A small network was shown many inputs. Here are its activations along a few directions, one row for each input.
Each table varies a few parts of the input and shows all the possible inputs, shuffled.
A made-up example of a description, with smaller parts first: one of 6 places along a line, together with either a single point or one of 11 places around a ring or (one of 3 separate values, together with one of 5 places around a ring).
Shared parts are said once, and a part with two or three values counts as separate values.

Other details of the inputs vary at random and push rows far along three fixed directions, the same in every table; ignore that.

Table:
r1: [  3 -27   3   5 -22  -9  -5   3  32   9  -6]
r2: [ 16  22  26 -27  17  25 -12 -24 -15 -26 -11]
r3: [ 10  38  -5 -17  23   3 -18  -7 -46  -1  10]
r4: [  3  12  16  -6  29  20 -21 -32 -40 -10 -12]
r5: [ 10  18  -2 -10 -21 -23  29  46  22   5  35]
r6: [ 10  10  -3 -16 -17 -16  37  38  21   0  52]
r7: [  7  -2  -2  -9 -16 -24  33  52  19   3  53]
r8: [-17  -5 -13  20  -7  -1 -24 -10  -4  13 -25]
r9: [ -6  31 -20  10  -5 -20  15  31   1  17  19]
r10: [-13  -4   5  16  15  14 -22 -18  -8   1 -32]
r11: [-26 -12 -21  46   8   1 -15  -7   9  21 -27]
r12: [-13 -22 -14  18  -3  -1 -13  -7  28  15 -20]
r13: [  9  20  16 -30  -5   3  16  10 -11 -17  28]
r14: [ 18  -6  16   2   3  11 -11  -5   0  -9  -3]
r15: [ -5 -22  10   3 -15   2  14 -12  25   6   1]
r16: [  3 -33  11  16 -15  -5   7   4  25  11   2]
r17: [-36  14 -38  18   1 -22  -5  15  -7  22  -1]
r18: [-16  23 -10   7   9  -7  -4  27 -13   4   0]
r19: [ 16 -10  -7  -2  13  15   7 -11 -13  -6 -18]
r20: [-23  17 -42  13  -1 -26   5  30   2  18  23]
r21: [ 16  26  17 -18  26  26 -15 -30 -18 -20 -12]
r22: [-16   2  -3  23  25  15 -23 -35 -32   9 -23]
r23: [-12  33 -36   9  13 -19  16  25 -41   0  -1]
r24: [-20   2  -7  23  22   9 -22 -28 -21   5 -26]
r25: [  3 -27  13 -17 -19  -2   4  -1  20  -3   9]
r26: [ -1 -33  -2   4 -16  -1   1  -7  26   7   7]
r27: [ 10  -7  19 -14  -2  11   8 -19   8  -8   7]
r28: [ 20  26  27 -32   8   6  -1  13 -37 -21  22]
r29: [ 18 -23  37 -23  -2  13   2 -12   6 -18   6]
r30: [ -7  27 -28  19 -10 -21  17  35   7  19  24]
r31: [ 15   6  -8   2  27  16  -7 -32 -36 -21 -24]
r32: [ 16  36   5 -33   6  -5  21  20  -4 -20  40]
r33: [-11  -5   6   3  -1  11  -3 -26   6  -7 -15]
r34: [-15 -21   3  20 -22   1   6 -10  18  13 -11]
r35: [-40  -4 -22  34  -5  -1  -3 -18   5  16 -24]
r36: [ 16 -24  23   1 -12   2  -1   3  24  -4  -3]
r37: [ 22   3  21 -18   5  22  -1 -15  13 -22   1]
r38: [  1 -27  18  -6 -26   4  16   8  49  -8  -1]
r39: [ -7   9   3  20  24  15 -29 -34 -39   9 -27]
r40: [  9  -8   7   5 -10   6   7 -10  11   2   7]
r41: [ 18  -6  26 -22   4  21   3 -28   2 -18   6]
r42: [-11 -14  -8   7   6   6 -18 -26   6   2 -16]
r43: [ 32   9  26 -33  10  17 -24 -20 -13 -22  -4]
r44: [ -3  -3   7   6  -8   4   3 -13   1   6  -6]
r45: [ -8  40 -15  13  21   3  -8 -15 -40  12  -1]
r46: [  4 -36  29 -10 -19   5   9   2  21 -11   6]
r47: [-23 -40 -29  40 -15  -1  12  -1  15  22 -38]
r48: [ -9  24 -13  -2   1 -12  16  13   2   2  19]
r49: [ 19  25  18 -29   0 -10  13  35 -21 -10  36]
r50: [  9   5  13  -9   5  13  -1 -13  11 -10  -7]
r51: [-22  -5 -17  16   2  -1 -20  -8   6  14 -26]
r52: [-30  18 -36  32   2 -30  10  47   7  30   9]
r53: [ -3  15  -7 -15 -17 -25  36  42  24   0  41]
r54: [ 19 -32  15 -17 -16   5   0   4  45 -12   6]
r55: [  8 -27  15   4 -23  -1  17  -4  36   6   6]
r56: [  3  39  -3  -9  32   8 -13  -3 -44 -15  10]
r57: [ -9 -16  12  -1  -7   2   0   1   9 -10  -3]
r58: [ 16   9  28 -20  20  19 -17 -13 -14 -22 -12]
r59: [  8 -26  -2   8 -20  -4  -6   2  32   7   0]
r60: [  3  -4   4  -2  -1  10   5 -16  14 -11   4]
r61: [ 22  40   1 -26  20   3 -19   2 -34 -12  12]
r62: [ 18  21   9 -37   5  -3  -2  20   0 -15  18]
r63: [ 16 -18  18   2  -7   1  -1   6  19  -3   2]
r64: [-21 -20 -33  37   2   2   4  -9  -8  22 -41]
r65: [-10  11  -2  -1   1 -12  10  23 -15   6  19]
r66: [  1 -40  15 -18 -30  -3   7   5  44 -13   7]
r67: [ 23 -21  32 -38  -7  12  -3 -17   9 -20   9]
r68: [-13  31 -20  21   9 -19  -4  28 -23  18   4]
r69: [-26  25 -33  31 -11 -25  11  30   2  30   5]
r70: [  6 -24  11  -4 -14  -1  -6 -11  13   6  -4]
r71: [ 16  -7  14  -1 -10   6   6  -5  23  -4   2]
r72: [-24  13 -30  13 -16 -29   6  37  -8  27  18]
r73: [ -9 -20 -11  23  -3   5 -20 -26   0  18 -17]
r74: [ -2 -10   5 -11  -8   4 -11   2  15  -7  -9]
r75: [-13  -9 -10  14   9   8 -27 -24   6  10 -31]
r76: [ 11 -15  13 -24  -3   4  -5 -10  16 -16   5]
r77: [-18   8  -1  15  25  12 -24 -31 -30  -1 -28]
r78: [  9  -9  21 -29  -3  14 -12 -18 -11 -17   2]
r79: [-29 -11 -19  37  10  -2 -12 -14   1  16 -21]
r80: [ 10  34 -24 -12  18  -7  19  29 -39  -2   9]
r81: [  2   3 -23  19  28  24 -13 -32 -40   1 -38]
r82: [  4  19  13  -2  16  19 -15 -37 -31  -3 -16]
r83: [ 21 -29   1  -4  -6  -5  25   3  21 -15  -2]
r84: [ 10 -18  13   8  -6   4   0  -1   6   2   6]
r85: [ -3 -32 -14  20  -8 -11  18  -4  16   2 -23]
r86: [ 16  -8  17 -18  -9   5 -14  -5   7 -10  -4]
r87: [ 18 -13  17 -18  -6   4  -7 -12   3  -4   4]
r88: [-26 -32 -11  48 -18 -10  -7   2  25  28 -27]
r89: [ -4  10 -10 -17  -4 -17   7  24   6  -1  23]
r90: [ 13   4 -12 -13  -6 -22  34  36  -1 -12  17]
r91: [ 11 -20  22 -12 -14   7  12  -2  41 -10  -2]
r92: [ 14  30  17 -35   7   7  11   2 -23 -18  25]
r93: [-20  29 -21  24   2 -17  -6  28 -24  17   0]
r94: [ 13  41 -22 -13  24 -15  17  21 -42 -13  12]
r95: [ -3  39  -5   0  19 -10  -4  17 -45   8  13]
r96: [-21 -29   0  19 -11  -5   2   0  23   7 -11]
r97: [-15 -25  -8  13  -5  -1 -11 -21   9  16 -12]
r98: [ 12 -16  13 -20  -1   8  -5 -15   5  -8   9]
r99: [  9   0   3 -21 -19 -18  12  30   8   3  29]
r100: [  3  49   1 -11  15   9 -12  -4 -42 -10  -1]
r101: [-19   7 -50  31   7 -16  17  23 -16  28 -12]
r102: [ 16 -17  25  -9   4  13  -4  -4  20 -14  -4]
Description of these inputs: one of 6 places along a line, together with either one of 2 separate values or (one of 3 separate values, together with one of 5 places around a ring).
Changing only the place on the line of 6 turns r18 into r102. The same change can be made to r72. Which row results?
Answer: r3
Changing only the place on the line of 6 turns r6 into r13. The same change can be made to r84. Which row results?
Answer: r28
Changing only the place on the line of 6 turns r21 into r50. The same change can be made to r16. Which row results?
Answer: r39
Change only the place on the ring of 5 in r36. List by row number the other rows that result.
Answer: r4, r24, r39, r52
Change only the choice among 2 separate values in r31. List by row number the other rows that result.
Answer: r81
Change only the place on the line of 6 in r76. List by row number the other rows that result.
Answer: r17, r20, r42, r66, r89
A walk changes only the place on the line of 6. It starts at r30 and steps to r71. List the rest of the walk in order.
Answer: r9, r5, r69, r100
A walk changes only the place on the ring of 5. It starts at r56 and steps to r11. List the rest of the walk in order.
Answer: r14, r84, r7
Change only the choice among 3 separate values in r51. List by row number the other rows that result.
Answer: r2, r10

Table:
r103: [ -1  25   4 -12  12   0 -17   3 -21  -2  11]
r104: [  2 -28   8   6   2  17 -17 -34  21  -9 -32]
r105: [  0  30  11  -7  12   9  -5 -10 -28  -5  12]
r106: [  3  28   9 -10  12   2 -21   4 -20  -1   5]
r107: [-12  -8 -21  19 -14 -23  25  28   7  16  11]
r108: [ 20 -18  18 -29 -16   3  21   6  33 -21  14]
r109: [ 23 -15  20 -25 -15   3  25   4  32 -20  16]
r110: [ -2 -24  11  16   1  23  -2 -41  18  -5 -30]
r111: [ -5  -7 -20  20 -12 -24   9  40  11  20   5]
r112: [  2  29   7 -12  12   5  -8 -12 -28  -4  12]
r113: [ -3  24   4 -14   9   3 -10  -7 -24  -1  10]
r114: [ 23 -18  15 -29 -15   2  15   9  34 -19  14]
r115: [  2 -25  10  12   1  19 -21 -31  21  -5 -38]
r116: [-10  -4 -17  23  -9 -17  26  26   4  17  11]
r117: [-12  -7 -22  13  -8 -19  19  27   3  18   9]
r118: [  5  11  -7  -8  11   0  -5   4 -29  -6   0]
r119: [ -1  24   2 -14  11   4 -16  -5 -24  -3  10]
r120: [-33 -17 -32  49   7  -7 -19 -12 -10  30 -40]
What is each input in this table made of?
Answer: one of 3 separate values, together with one of 6 places along a line
Changing only the place on the line of 6 turns r106 into r113. The same change can be made to r115. Which row results?
Answer: r108
Change only the place on the line of 6 in r120. List by row number the other rows that result.
Answer: r107, r111, r116, r117, r118
